Each row below holds a small network's activations on one input, seen along a few directions.
In each table, some parts of the input vary, and every possible input appears once, in random order.
Descriptions start from the smaller parts, as in this example, which fits no table here: ring(8) and (point or line(9) or (values(2) and line(6))).
Shared parts are said once, and a part with two or three values counts as separate values.

Rows:
r1: [-1 -1 1 -5 11 0 2 -11 -20 -4 -1]
r2: [-10 16 12 4 6 -2 18 0 -21 -4 8]
r3: [-15 -18 9 36 -13 -45 -33 16 59 21 -14]
r4: [-8 5 13 -1 10 -2 7 -5 -23 -10 -2]
r5: [8 5 0 -15 -13 19 11 8 -9 -8 -6]
r6: [16 0 -8 -7 0 19 11 1 -6 -9 -5]
r7: [14 6 8 -12 -21 24 20 6 -10 -4 -2]
r8: [-4 0 -18 -10 11 15 -1 -12 -11 -1 5]
r9: [-1 -1 -15 -6 6 14 8 -5 -7 -5 3]
r10: [-6 0 -8 -4 13 6 3 -14 -12 -1 7]
r11: [8 -12 7 20 -11 -48 -46 18 61 27 7]
What do these inputs look like to the network?
> values(2) or line(9)

Rows:
r12: [3 15 -15 -28 34 48 27 -26 -61 -24 5]
r13: [5 -2 -8 2 21 -2 -16 -10 14 5 14]
r14: [-16 3 14 11 -23 -23 10 17 4 2 -4]
r15: [6 -8 -4 3 -29 5 6 12 19 6 -9]
r16: [2 -4 0 7 23 -10 -18 -13 2 5 10]
r17: [-7 5 17 6 -27 -19 5 16 4 3 -5]
r18: [6 -9 -14 1 21 1 -18 -11 15 0 0]
r19: [4 -14 -10 5 22 12 -15 -14 22 8 1]
r20: [10 -3 -4 -3 -27 -6 4 13 14 3 -14]
r21: [5 22 -4 -31 -18 42 46 2 -58 -22 -4]
r22: [12 5 4 3 -26 -6 5 21 14 6 -2]
r23: [2 1 13 1 -24 -14 3 17 8 3 2]
r24: [-11 -5 9 7 27 -13 -18 -13 2 3 2]
r25: [-19 -5 3 16 25 -16 -22 -11 0 1 3]
What do these inputs look like to the network?
> values(2) and (point or line(6))
The inputs of r12 and r21 match in every part but the values(2) part. If r19 is changed in the same way as r12 into r21, which row does it become?
> r15
Which other rows does r17 become when the values(2) part takes its other values? List them by row number.
> r24
Which other rows does r14 become when the values(2) part takes its other values? List them by row number.
> r25

Rows:
r26: [-8 4 9 8 -9 13 40 5 -42 3 -10]
r27: [-13 5 -5 -21 -31 -19 12 23 11 -8 -16]
r28: [-20 23 9 14 -24 -14 24 36 -4 2 -7]
r29: [19 6 -4 -10 -10 -1 35 -17 -22 -18 -17]
r30: [20 -10 9 12 -4 -4 -12 4 51 31 -10]
r31: [-16 -17 -20 -2 12 -11 -33 -10 2 1 31]
r32: [0 -20 32 -5 -17 -29 -16 -14 30 -2 -5]
r33: [14 -3 -7 -25 -13 16 20 -11 -30 -12 34]
r34: [21 -20 14 4 -9 -29 -33 11 8 15 21]
r35: [-27 -5 1 37 27 -13 -7 1 2 1 -1]
r36: [-16 21 13 5 44 8 13 -4 -26 2 0]
r37: [13 8 -12 -11 36 40 -4 -10 1 8 -10]
r38: [16 11 -17 -12 -11 35 35 -10 0 12 -13]
r39: [11 14 -4 -3 -41 22 5 24 21 -6 -11]
r40: [-19 -7 35 23 -3 -21 -5 4 22 28 5]
r41: [-22 -24 -20 9 14 -20 -19 -23 18 -17 -9]
r42: [5 11 7 -21 33 6 -2 -23 -19 -22 -13]
r43: [16 12 -9 -8 -31 -10 -8 30 -9 -9 21]
r44: [-8 -14 -26 24 4 18 -28 -12 26 5 -13]
r45: [15 3 -5 -19 33 12 -18 -4 -41 -13 24]
What do these inputs look like to the network?
> values(4) and ring(5)
The inputs of r39 and r28 match in every part but the values(4) part. If r44 is changed in the same way as r39 into r28, which row does it become?
> r35
Which other rows does r26 become when the values(4) part takes its other values? List them by row number.
> r29, r33, r38
Which other rows does r37 become when the values(4) part takes its other values? List them by row number.
> r36, r42, r45

Rows:
r46: [-2 3 10 -16 -32 -20 30 -2 -35 -14 -11]
r47: [-8 -16 5 13 -1 -45 -39 8 17 25 4]
r48: [-3 23 -15 -24 -18 -2 15 36 -38 -17 20]
r49: [-3 9 1 -20 -35 -10 29 10 -32 -11 18]
r50: [7 -11 23 30 1 -24 -9 15 49 3 0]
r51: [13 -6 -11 -16 -33 11 41 -4 -12 -7 -29]
r52: [-13 -6 3 20 -5 -52 -23 10 25 -3 -4]
r53: [18 -20 27 28 -2 -16 -19 15 33 20 -2]
r54: [-3 -16 9 26 1 -49 -35 11 13 0 -4]
r55: [11 19 -19 -13 31 -7 4 -25 -36 -2 35]
r56: [-10 4 21 -12 44 42 -4 -15 -13 -9 -1]
r57: [19 27 4 -18 -21 30 23 36 -21 -8 21]
r58: [13 11 18 -18 -38 23 32 11 -17 -3 17]
r59: [12 -8 24 27 -10 -10 -35 8 31 26 6]
r60: [-14 -10 10 21 35 32 26 -13 -19 8 6]
r61: [-15 -1 5 12 -5 -45 -34 2 25 28 14]
r62: [-17 -15 -18 -21 40 42 -3 -16 -12 -19 -17]
r63: [15 7 29 -15 -34 11 43 1 -19 1 -11]
r64: [11 -10 -24 -32 35 33 -3 -24 -17 -7 -12]
r65: [-1 0 24 18 -8 -17 -15 8 52 10 8]
r66: [-22 0 3 12 -5 -48 -32 6 32 -1 7]
r67: [27 7 -41 -15 18 28 2 -28 -17 -3 18]
r68: [-4 -14 -16 14 -15 -22 -13 3 50 -8 -11]
r69: [-2 8 -1 -25 44 -3 -9 -26 -35 -12 8]
r70: [-1 -6 -14 10 -12 -16 -28 -6 49 21 -2]
r71: [-3 28 30 8 -21 22 31 7 -18 -3 -26]
r72: [-24 26 12 4 -19 -11 19 4 -35 -13 -22]
r73: [-34 -8 -5 16 42 0 11 -16 -37 -6 4]
r74: [-30 4 3 -14 49 11 -11 -16 -32 -23 0]
r75: [-25 -26 -26 12 31 37 23 -14 -17 -4 -13]
r76: [7 -20 -14 13 -10 -15 -31 0 37 19 -9]
r77: [32 21 -3 -10 26 25 5 -23 -22 8 35]
r78: [4 -4 -21 -20 -52 27 29 5 -14 -14 7]
r79: [-4 11 -11 -1 -19 23 28 6 -17 -10 -44]
r80: [7 -2 23 23 -6 -12 -31 7 41 28 14]
r81: [13 16 -32 -24 -22 32 19 28 -15 -16 2]
r82: [-10 -5 -15 8 -8 -17 -20 4 55 5 -10]
r83: [24 7 15 -23 50 28 4 -19 -16 5 3]
r84: [16 -25 -13 20 -14 -16 -22 5 35 3 -17]
What do these inputs look like to the network?
> values(3) and (ring(5) or ring(8))
The inputs of r68 and r52 match in every part but the values(3) part. If r70 is changed in the same way as r68 into r52, which row does it become?
> r61
Which other rows does r71 become when the values(3) part takes its other values? List them by row number.
> r72, r79
Which other rows does r53 become when the ring(5) part takes its other values? List them by row number.
> r50, r59, r65, r80

Rows:
r85: [31 3 0 12 -10 -2 -3 3 35 24 7]
r86: [-5 -7 1 5 16 6 -3 -1 22 7 -34]
r87: [29 -19 16 -1 -1 40 1 3 -2 9 -3]
r88: [12 -12 -4 17 9 -21 2 -4 29 9 -31]
r89: [33 37 -1 -23 -6 23 9 10 -22 -5 6]
r90: [-25 15 31 -18 -4 2 25 -8 -14 -10 4]
r91: [-8 21 -25 -14 -23 7 12 -4 -37 -18 -23]
r92: [-19 -3 19 7 -31 -41 -19 18 -1 7 5]
r93: [-19 -13 20 27 7 -1 7 -14 11 0 3]
r94: [-7 -6 -14 -8 -33 -35 -21 16 19 -7 -24]
r95: [-9 -23 -14 2 12 -25 -12 -20 15 13 19]
r96: [39 3 -5 9 -32 -17 -20 19 21 4 18]
r97: [-5 -12 -32 7 12 -36 -28 11 7 -11 30]
r98: [2 18 -29 -11 13 -1 3 -12 -50 -8 21]
r99: [-19 -11 -4 -2 25 6 -27 -23 7 7 13]
r100: [-12 22 13 -11 -10 -10 29 12 -40 -8 7]
r101: [-19 -22 -9 -4 39 17 -5 9 0 -12 13]
r102: [1 14 4 -26 45 13 -12 -18 -15 -1 7]
r103: [-6 -2 -14 16 12 26 3 4 5 -21 -32]
r104: [-26 -9 23 12 -13 -32 4 3 19 13 1]
r105: [26 -18 -3 15 -18 18 21 -8 18 14 19]
r106: [23 25 7 -24 -4 38 6 2 2 11 1]
r107: [-8 -1 -20 -7 -18 12 25 -23 -16 -11 -20]
r108: [-11 -1 40 19 14 14 4 22 -13 -6 -8]
The inputs of r99 and r93 match in every part but one. If r98 is changed in the same way as r99 into r93, which row does it become?
> r100
What do these inputs look like to the network?
> values(4) and line(6)
Which other rows does r96 become when the line(6) part takes its other values? List them by row number.
> r85, r87, r89, r105, r106
Which other rows does r85 become when the values(4) part takes its other values? List them by row number.
> r88, r95, r104
